Each row below holds a small network's activations on one input, seen along a few directions.
In each table, some parts of the input vary, and every possible input appears once, in random order.
A made-up example of a description, with smaller parts first: one of 2 separate values, together with either a single point or one of 11 places around a ring or (one of 6 places along a line, together with one of 8 places around a ring).
Shared parts are said once, and a part with two or three values counts as separate values.

Other details of the inputs shift rows strongly along two fixed directions, in all tables alike. That doesn't count.

Table:
x1: [ -3   6  12 -11  19 -16  -1   7 -21  20   1]
x2: [ 14  -1 -10  20 -19 -39  12  18  45  -5 -15]
x3: [  7   8   5  60 -11  39 -18  16   4 -59  -8]
x4: [ 18  -6 -24  10 -19 -29  11   4  55 -10  -5]
x5: [ 20  -9 -20  11 -20 -26   6  11  55  -2   5]
x6: [ -2  -6  -8  48 -15  50 -20   9  13 -61   3]
x7: [ 15   5  24 -27   0   7  11 -13 -13  29  -9]
x8: [-18   2   5 -17   3 -10   5  -5 -18  19  -1]
x9: [-11   0   5  59 -19  40 -17  20   5 -61 -11]
x10: [ 19   5  27 -24   4   6   9  -8 -13  30  -8]
x11: [ -9   1  13 -12  16 -13  -2   9 -20  23   5]
x12: [  2   6  11 -10  20 -14  -2   6 -22  24   4]
x13: [ 25  -1 -10  24 -14 -37   8  21  44   1  -9]
x14: [ -3  -9 -11  17 -25 -35  12  20  43  -2 -16]
x15: [-23  11  10   5  19  74 -24 -24 -60 -41  13]
x16: [ -6  -1   6  60 -15  40 -20  23   4 -56  -8]
x17: [  4  -4  -6  18 -23 -37  11  22  46  -3 -11]
x18: [ -9   5   4 -13  12 -13   4  -3 -20  17  -4]
x19: [-11  -4  -3 -26  12  -4   1  -9 -10  16  12]
x20: [ -9   5   1 -15   8 -11   6  -9 -21  17  -4]
x21: [  0  -1   5  61 -14  41 -21  23   3 -53  -5]
x22: [-14  -3  -5 -29   8  -3   3 -14 -11  16  10]
x23: [-14 -10  -6 -25  15  -4  -1  -6 -13  17   9]
x24: [ -9   6  11 -14  16 -16   2   3 -22  18  -1]
x25: [ 10  -3 -26   3 -29 -27  16  -5  53  -9  -5]
x26: [ -5  -4  -1 -24  16  -4  -2  -6 -12  19  15]
x27: [ 15  -4  -6  22 -19 -35   7  25  46   2  -6]
x28: [ 15   6  21 -29  -4   9  13 -19 -15  30  -9]
x29: [-12   7   5 -16   6 -12   6  -7 -20  16  -4]
x30: [  0  -3  -8  15 -27 -35  13  17  45  -3 -13]
x31: [ -7  10  12  14  25  74 -30 -16 -59 -37  19]
x32: [-12   7   8 -15  10 -14   4  -2 -20  16  -4]
x33: [  1   1  -2 -23  19  -6  -1  -8 -12  16  12]
x34: [-15  -3  -8 -31   4  -1   5 -20 -12  17  10]
x35: [-11  -5 -15  43 -28  53 -13  -5  13 -65  -2]
x36: [ -5   0  -9 -28  14  -4   4 -18 -14  14   7]
x37: [ 11  -1  -7 -19  21  -3  -3  -9 -12  18  14]
x38: [-19   9   3   5  17  76 -22 -32 -61 -39  12]
x39: [ 30   5  26 -20   8   7   4  -5 -13  35  -2]
x40: [ 16 -15 -22  12 -17 -25   5  14  51  -1   2]
x41: [ -5   1  -3 -26  15  -7   2 -11 -12  14   9]
x42: [ 24   5  28 -22   8   6   6  -5 -14  32  -4]
x43: [-18  -9  -8 -28  10  -3   2 -11 -13  17   7]
x44: [ 23  -6 -23  11 -14 -29   9   7  53  -6  -1]
x45: [-22  -4   2 -17   6 -11   4  -2 -22  21  -4]
Description of these inputs: one of 5 places along a line, together with either a single point or (one of 2 separate values, together with one of 4 places along a line).
Changing only the place on the line of 5 turns x27 into x11. The same change can be made to x37. Which row results?
> x44
Changing only the place on the line of 5 turns x36 into x4. The same change can be made to x43. Which row results?
> x23
Change only the choice among 2 separate values in x41. List by row number the other rows that result.
> x24
List by row number the other rows that have the place on the line of 5 in common with x34.
> x8, x20, x25, x28, x29, x35, x38, x45

Table:
x46: [-19   2  12  38 -12  32 -15  16  -6 -43  -5]
x47: [ 12 -10 -14   0  -8 -51   9  24  53  14   4]
x48: [ -7  -3  16 -43  20   3   7 -16 -42  44  -4]
x49: [-13  -2  21 -30  29  -8   1   1 -50  45  -5]
x50: [-16   5  14  30 -15  72 -17 -10 -24 -51  -1]
x51: [ 37 -11 -17  14 -26 -20  12   8  65  -4  -9]
x52: [-33   9 -15  27  12  60 -24 -20 -46 -64  10]
x53: [-18 -15 -38 -30  17 -33   3 -10   5  19  18]
x54: [ -9  -7   0 -31  -7 -29  15  -3  15  29  -3]
x55: [ 10  -7  -8 -33   4 -21   9  -9  15  32  13]
x56: [ 15  -6 -14  22 -25   7  -1   7  52 -32   3]
x57: [ 18  -7 -12  17 -42 -24  18   9  60  -3 -20]
x58: [  5   9  17 -44  29   2   6 -23 -47  40   1]
x59: [ 29   3  -5  29 -21 -37  13  21  50  -6 -21]
x60: [-19   1  20 -33  30  -7  -1  -3 -58  48   2]
x61: [ 14  -7   2 -20  21 -28   3   9  -4  39   3]
x62: [ -1  14  11  38  -6  31 -14   5 -10 -43  -1]
x63: [ 15   3  -9  26 -26 -45  12  24  63 -15 -11]
x64: [  5   7   2 -35   5 -23  14 -16  -1  31   3]
x65: [-15 -16 -46  21 -35 -41  13   9  64 -23 -11]
x66: [-10   6  14  35  13  69 -32   2 -40 -47  16]
x67: [-25   0  17 -34  24 -11   0  -1 -45  42   6]
x68: [ -1   6  12  42  11  68 -31   5 -38 -46   9]
x69: [  5   9   8 -21  17 -33   8   2 -17  38  -2]
x70: [  2  -3   7 -48  31   5  -1 -21 -42  46  17]
x71: [ 28   7 -10  34 -36  -1  10   2  50 -31 -16]
x72: [ -7  16  14  28  -5  66 -18 -12 -23 -59   3]
Describe the family of inputs behind these rows.
> one of 3 separate values, together with either a single point or (one of 2 separate values, together with one of 4 places along a line)
Changing only the choice among 3 separate values turns x52 into x65. The same change can be made to x63. Which row results?
> x46
Change only the place on the line of 4 in x70. List by row number the other rows that result.
> x51, x55, x56
Change only the choice among 3 separate values in x66. List by row number the other rows that result.
> x62, x67
Change only the place on the line of 4 in x61. List by row number the other rows that result.
> x47, x66, x68

Table:
x73: [  7 -12 -17   3 -17 -31  10  11  46   5  -2]
x74: [ -9  -8  -8  -9   4 -23   3   7   7  15   3]
x75: [ -9  -6  -7 -12   2 -29   6   6   8  18   1]
x76: [ -3  -2   3 -11   2   4   0  -4  -6   8   3]
x77: [  0   1   1 -24  12 -18   5  -5  -8  25   5]
x78: [  7   8  13   3   4  10  -1  -2 -14   0  -4]
x79: [14  4  5  9 -6 -5  4  5 10  0 -8]
x80: [12  0  5  3  1 -4  1  6  4  7 -2]
x81: [ 21   1  -2  22 -20 -14   7  13  37  -9 -11]
x82: [ -2   0 -14 -21   7 -22   7 -10   3  15   6]
x83: [  4   3   2   4   0 -12   2   7   3   4  -4]
x84: [ -9  -4 -18 -20   0 -21   9 -11   8  12   3]
x85: [ -4   2   0  -3   8 -10  -1   3  -6   6   2]
x86: [  6   2  10 -27  18 -18   5  -2 -18  38   2]
x87: [ -3  -4   9 -38  20 -10   4  -8 -25  43   7]
x88: [  7   2  -9  59 -27  21 -11  18  34 -60  -7]
x89: [ -1   1  10  11  -1  34  -9  -3 -16 -16   0]
x90: [  5  -4  -5 -16   6 -24   5   2  10  21   5]
x91: [ 10  -7 -26   7 -15 -28   8   4  46  -7   0]
x92: [-11   6  13   9   3  48 -12 -11 -32 -25   2]
x93: [-9  0 -4  6 -7 -9  2  5  8 -6 -4]
x94: [ -9  -1  -5  47 -18  33 -15  12  11 -54  -3]
x95: [ -6   7  24 -27  34  31 -11 -16 -63  22  10]
x96: [  4  -4  -3  -7  -9 -13   8   0  17   9  -2]
x97: [-13  -5   1 -31  18  -9   1  -7 -21  29  10]
x98: [  6   1  -4  -4  -4 -17   7   1  15   7  -1]
x99: [  1   5   9  11  -9  13   0  -1  -3 -11  -9]
x100: [ 14  -3   3 -18   7 -18   6   2   5  28   2]
x101: [ -2   7  14 -15  16  19  -4 -12 -33   9   5]
x102: [  2   9  18  13   8  48 -14  -7 -33 -22   1]
x103: [ 1  7  7 10  1  5 -2  3 -9 -7 -5]
x104: [ 12  -1   0 -13   0 -18   8   0  13  18   0]
x105: [-16  -2   1 -24  15 -18   3  -2 -18  25   4]
x106: [ -7  -2 -18  -1  -9  -6   5  -9  13 -10   0]
x107: [ -1   3   5  27 -14  40  -9  -2   0 -38  -3]
x108: [-22   2  16  -6  26  37 -17  -6 -58  -1   9]
x109: [ 1  2  7 -6  0 -4  4 -1 -6 11 -5]
x110: [ 1  1  0  4  3  9 -5  0 -3 -7  4]
x111: [ 12   1   0  21 -24   6   4   5  28 -19 -11]
x112: [  7  -4 -23  -5 -10 -33  11  -1  36   3   0]
x113: [  0  -5  -6  -4   6 -23   1   9   9  13   4]
x114: [ -2  -5  -3  -9  -1 -28   7   8  11  20  -3]
x115: [ 21  -1  -8   8 -20 -24  12   7  44   0  -8]
x116: [ -2   1  -2  -9   6 -25   5   4   2  16   0]
x117: [ 3 -7 -4  2 -7  1  0  3 14 -1  2]
x118: [  3  -1   6 -17   2  -8   7  -4  -4  21  -2]
x119: [  0   1   5   9   8   8  -8   6 -12  -4   2]
x120: [ -3   3  11  14   0  31  -9   0 -18 -17  -2]
x121: [ 13  -2 -11  18 -19 -15   5   9  40 -13  -5]
x122: [10 -2  0 -2 -1 -3  1  2  9  5  2]
x123: [  2   0   7 -36  20 -14   5  -8 -20  39   8]
x124: [ -1  -7 -18 -22  10 -23   5  -6   6  18  10]
x125: [ -2   1   0   8 -10  -9   5   5   9  -3  -9]
x126: [  8   1   2  -1 -11 -18  10   3  16  10 -10]
x127: [ 11  10  11  38 -15  35  -8   4   1 -40 -10]
x128: [ -5   0  13 -25  15   8   0  -9 -30  24   4]
x129: [-14   3   5   6   4  31 -10  -7 -23 -18   4]
x130: [-2 -1 -1  9 -8 -9  3  7 10 -3 -7]
x131: [-10  -6 -17  -7  -2  -7   3  -7   9  -3   5]
x132: [ 6 -2  3 -8  9  5 -3 -2 -6  9  7]
x133: [-10   1   2  27  -6  43 -15  -1 -10 -40   3]
x134: [ -8  -3  -6  -6  -3 -26   7   5  11  10  -3]
x135: [  7   5  12  14   3  34 -11  -1 -16 -17   2]
x136: [ -8  -4 -18  -1  -8  -6   3  -7  14 -10   2]
x137: [ -3  -9 -24  18 -17   2  -1   1  32 -28   2]
x138: [-12   7  -3   2  12  35 -12 -17 -32 -23   9]
x139: [ -4   1  -1  15   3   7  -8   8  -2 -14   3]
x140: [ 11  -7 -10  15 -23 -10   6   9  42 -11  -5]
x141: [-5 -3 -5 -3 -4 -6  3  0  8  1  0]
x142: [  7   4  12 -27  14  -9   6  -8 -19  32   1]
x143: [  5  -4  -8  22 -21 -18   6  15  36 -12 -11]
x144: [  0   1  -4  -6   1 -28   7   5  10  13  -2]
x145: [  3   4   4   3   1 -10   2   5  -1   4  -5]
x146: [  2  11  19  13   6  48 -13  -9 -34 -22   0]
x147: [ -5   2   5  18   8  42 -18  -1 -22 -28   9]
x148: [ 4 -1  4  0 -5 -6  4  3  5  6 -6]
x149: [ -1  -4 -17 -21   7 -25   7  -7   9  17   7]
x150: [-17  -3 -10  -8   9  17  -7 -12 -17  -9  10]
x151: [ 12   2  -4  61 -27  23 -10  19  33 -56 -10]
x152: [ -2  -3  -6  -6  -9 -17   8   0  17   6  -3]
x153: [ 4 -3  3  1 -4 -4  2  5  6  6 -3]
x154: [ -3   2  12 -33  13  -6   7 -12 -25  34   0]
x155: [ -3   6  10  18   6  25 -12   4 -21 -19   0]
x156: [-28   9  24 -16  33  43 -17 -15 -80   4   8]
Changing only one part turns x81 into x148. The same change can be made to x100. Which row results?
> x87
Changing only one part turns x153 into x80. The same change can be made to x92. Which row results?
> x101
Changing only one part turns x111 into x142. The same change can be made to x96. Which row results?
> x104
Describe the family of inputs behind these rows.
> one of 2 separate values, together with one of 6 places along a line, together with either a single point or one of 6 places around a ring
Change only the place on the ring of 6 in x109. List by row number the other rows that result.
> x96, x105, x118, x130, x141
Change only the place on the line of 6 in x75. List by row number the other rows that result.
> x74, x93, x94, x105, x134
Change only the place on the ring of 6 in x115. List by row number the other rows that result.
> x77, x78, x116, x142, x145
Change only the choice among 2 separate values in x82. List by row number the other rows that result.
> x84
Change only the place on the line of 6 in x129. List by row number the other rows that result.
> x73, x97, x133, x141, x152
